A small network was shown many inputs. Here are its activations along a few directions, one row for each input.
Each table varies a few parts of the input and shows all the possible inputs, shuffled.
Descriptions start from the smaller parts, as in this example, which fits no table here: one of 3 separate values, together with either a single point or one of 11 places around a ring or (one of 5 places around a ring, together with one of 6 places along a line).
Shared parts are said once, and a part with two or three values counts as separate values.
In the rows, 128 means zero.

Other details of the inputs vary at random and push rows far along three fixed directions, the same in every table; ignore that.

Table:
x1: [106 127 131 123 112 141 133 139 128 119 144]
x2: [ 95 118 139 124 117 122 137 122 121 146 163]
x3: [ 86 156 120 131 161 160 129 171 123 163  95]
x4: [153 163  81 125 160 138  94 159 136 143  67]
x5: [ 78 118 114 139  86 171  95 103 105 143 154]
x6: [148 134 124 122 120 129 103 103 133 105 106]
x7: [173 109 104 133  72 136 102  80 118 111 147]
x8: [138 156 103 130 117 151  72 111 134 112  81]
x9: [ 69 119 136 128 126 156 145 113 119 159 148]
x10: [105 148 163 120 169 133 168 150 135 121  87]
x11: [168 134 132 146 115 107 107 114 130  96 116]
x12: [ 87 123 154 131 123 136 123 121 118 111 136]
x13: [ 96  98 176 119 168  82 194 155 130 146 165]
x14: [ 97 157 137 110 187 128 161 184 130 165 100]
x15: [182 114 151 128 131  96 138 114 138  94 141]
x16: [220 109 109 124 123  79 120 113 132 116 135]
x17: [129 185 111 142 142 154  81 161 137 125  52]
x18: [108 102 122 150  81 151 103 104 107 126 161]
x19: [212 131 117 109 155  58 130 156 143 119 119]
x20: [195 160  75 129 104 137  80 122 141 125  97]
x21: [158 146 100 124 142 107 108 136 141 139 108]
x22: [133 153 105 137 123 143  73 118 131 111  87]
x23: [ 78 135 114 142 122 171 120 124 113 153 128]
x24: [104 130 135 110 137 145 159 138 139 125 120]
x25: [134  86 162 117 134  91 187 105 123 135 181]
x26: [120 110 156 124 144 114 172 152 116 126 147]
x27: [103  89 142 146  89 122 127  93 109 139 196]
x28: [ 66 129 164 141 119 161 143 112 121 121 125]
x29: [136 177  75 131 149 168  88 163 132 140  53]
x30: [168 117 105 141  79 119  87 111 132 104 150]
x31: [ 79 168 118 122 147 172 132 171 128 152  98]
x32: [110 117 136 122 128 143 156 114 118 144 143]
x33: [118 123 155  94 190  96 196 161 144 143 112]
x34: [184 153 105 127 115 138  83 108 142 103  98]
x35: [ 96  97 131 143  78 145 124  92 122 109 178]
x36: [190 111 127 128 127  93 146 118 126 126 146]
x37: [184 110 127 112 125  79 145 106 138 127 151]
x38: [112 121 132 137 115 134 132 136 124 133 151]
x39: [110 105 182 126 164  91 167 148 128 108 138]
x40: [125 127 157 100 194  85 196 167 145 149 119]
x41: [110 119 162 134 148 125 151 132 131 108 137]
x42: [ 83 129 123 125 108 170 128 121 133 128 130]
x43: [ 64 184  95 114 144 212 118 155 137 163  64]
x44: [187 111 111 119 119 104 124 105 128 123 133]
x45: [ 59 110 134 129 124 145 137 117 123 144 149]
x46: [199 124 164 121 164  66 157 155 139  91 134]
x47: [146 133  83 145  85 141  69  89 121 139 140]
x48: [212 155 105 111 177  96 139 174 144 124  66]
x49: [177 116 140 150  75 105  97  91 117  88 155]
x50: [106 103 130 145  90 139 133  98 118 124 176]
x51: [171 120 107 136 122 106 101 133 125 129 128]
x52: [ 67 149 116 123 152 155 116 162 134 160  97]
x53: [ 94 114 124 145  79 161 110  97 101 141 174]
x54: [ 96 108 155 150  97 146 112 102 119 109 166]
x55: [117  98 165 107 167  84 193 142 137 134 147]
Each input here is: one of 5 places along a line, together with either one of 3 separate values or (one of 2 separate values, together with one of 4 places along a line).
Changing only the place on the line of 5 turns x43 into x31. The same change can be made to x24. Which row results? -> x1
Changing only the place on the line of 5 turns x12 into x39. The same change can be made to x2. Which row results? -> x13
List by row number the other rows that have the place on the line of 5 in common with x4. -> x11, x21, x22, x23, x29, x35, x41, x45, x47, x50
Which other rows does x2 become when the choice among 2 separate values takes its other values? List them by row number. -> x19
Which other rows does x8 become when the choice among 3 separate values takes its other values? List them by row number. -> x15, x28

Table:
x56: [131 166 129 117 156 136 106 162 133 105  70]
x57: [200 137 108 117 148  94 144 130 131 135 112]
x58: [135 138 137 128 169  99 155 169 123 148 114]
x59: [ 91 117 119 134  91 166 109  73 114 147 149]
x60: [ 96 118 147 109 161 124 188 167 137 143 129]
x61: [ 23 143 161 125 172 158 152 164 126 165 114]
x62: [ 82  98 176 111 147 121 215 135 128 143 174]
x63: [199 107 101 129  93  92  86  85 140 112 141]
x64: [145 156 104 115 161 124 125 179 141 137  98]
x65: [192 137 130 140  87 101  72 105 123  85 128]
x66: [178 125 112 113 143  86 140 139 149 120 123]
x67: [120  73 131 137  63 138 138  79 105 123 203]
x68: [147  82 182 146 101 105 172  78 125  83 186]
x69: [ 43 130 120 132 117 174 114 122 125 147 143]
x70: [137  83 193 136 147  86 203 124 131  81 161]
x71: [189 114 117 128 143  81 134 138 122 123 136]
x72: [109 158  93 132  77 192  46  95 126 109  84]
x73: [156 150 152 105 158 114 150 140 138 105  88]
x74: [ 45 127 133 124 116 179 129  96 125 156 135]
x75: [ 32 152 124 136 117 187 118 148 118 161 130]
x76: [124 165 113 147 139 165  90 146 136 105  78]
x77: [ 69  99 183 128 150 102 189 146 127 140 179]
x78: [192 115  94 138 104 102  77 100 123 118 137]
x79: [ 92 127 109 131  82 166 108  81 131 141 154]
x80: [140 161 120 126 175 112 119 170 133 152  79]
x81: [106  67 149 143  76 112 121  69 114 115 208]
x82: [189 129 130 162  90 111  84 103 128  81 139]
x83: [183 110 126 118 149  82 143 130 135 126 119]
x84: [135 155 110 114 173 142 133 188 131 146  89]
x85: [119 156  58 137  90 186  58 107 119 151  87]
x86: [161 145 136 120 174  96 157 189 131 143 110]
x87: [136 158  98 116 131 165 121 140 129 151  99]
What is each input in this table made of? -> one of 4 places along a line, together with either one of 2 separate values or one of 6 places around a ring
Changing only the place on the line of 4 turns x65 into x73. The same change can be made to x80. Which row results? -> x59
Which other rows does x65 become when the choice among 2 separate values takes its other values? List them by row number. -> x82
A walk changes only the place on the ring of 6. It starts at x69 and steps to x81. List the rest of the walk in order. -> x78, x71, x84, x64

Table:
x88: [103 129 169 148 124 134 110 115 121 101 135]
x89: [113 133 138 135 103 156 135 143 118 117 150]
x90: [141 183 107 107 248 136 173 221 130 187  22]
x91: [106 114 117 117 122 141 138 111 130 134 143]
x92: [107 123 122 120 115 137 138 106 127 158 143]
x93: [108 115 121 153 129 142 124 136  94 161 144]
x94: [107 120 215 105 236  63 225 211 137 107  94]
x95: [118 189  47 117 116 201  49 130 145 172  51]
x96: [225  87 134 112 125  41 152  95 140 103 172]
x97: [231  92 160 137 121  52 155  96 140  70 154]
x98: [101 115 120 128 116 137 123 136 127 138 151]
x99: [109 129 164 135 127 145 124  95 125 104 123]
x100: [ 96 121 127 129 122 126 116 124 127 135 151]
x101: [100 117 151 126 118 142 126 100 122 104 115]
x102: [226 167  64 128 120  86  59 136 141 131  96]
x103: [122 130 135 123 105 164 153 122 122 119 143]
x104: [102 125 128 133 114 124 123 128 122 154 154]
x105: [107 112 116 115 117 148 140 114 131 141 142]
x106: [234 165  61 116 122  96  76 114 146 134  87]
x107: [103 125 141 144 107 145 128 135 122 108 138]
x108: [100 125 153 155 118 138 119 125 126 103 133]
x109: [101 116 121 129 120 130 122 133 126 131 153]
x110: [102 116 126 130 115 131 119 132 128 150 152]
x111: [111 123 137 131 110 155 145 114 127 111 127]
What is each input in this table made of? -> one of 2 separate values, together with either a single point or one of 5 places along a line or one of 6 places around a ring
Changing only the choice among 2 separate values turns x101 into x94. The same change can be made to x90. Which row results? -> x93
A walk changes only the place on the ring of 6. It starts at x92 and steps to x106. List the rest of the walk in order. -> x96, x91, x105, x95
Which other rows does x110 become when the choice among 2 separate values takes its other values? List them by row number. -> x95
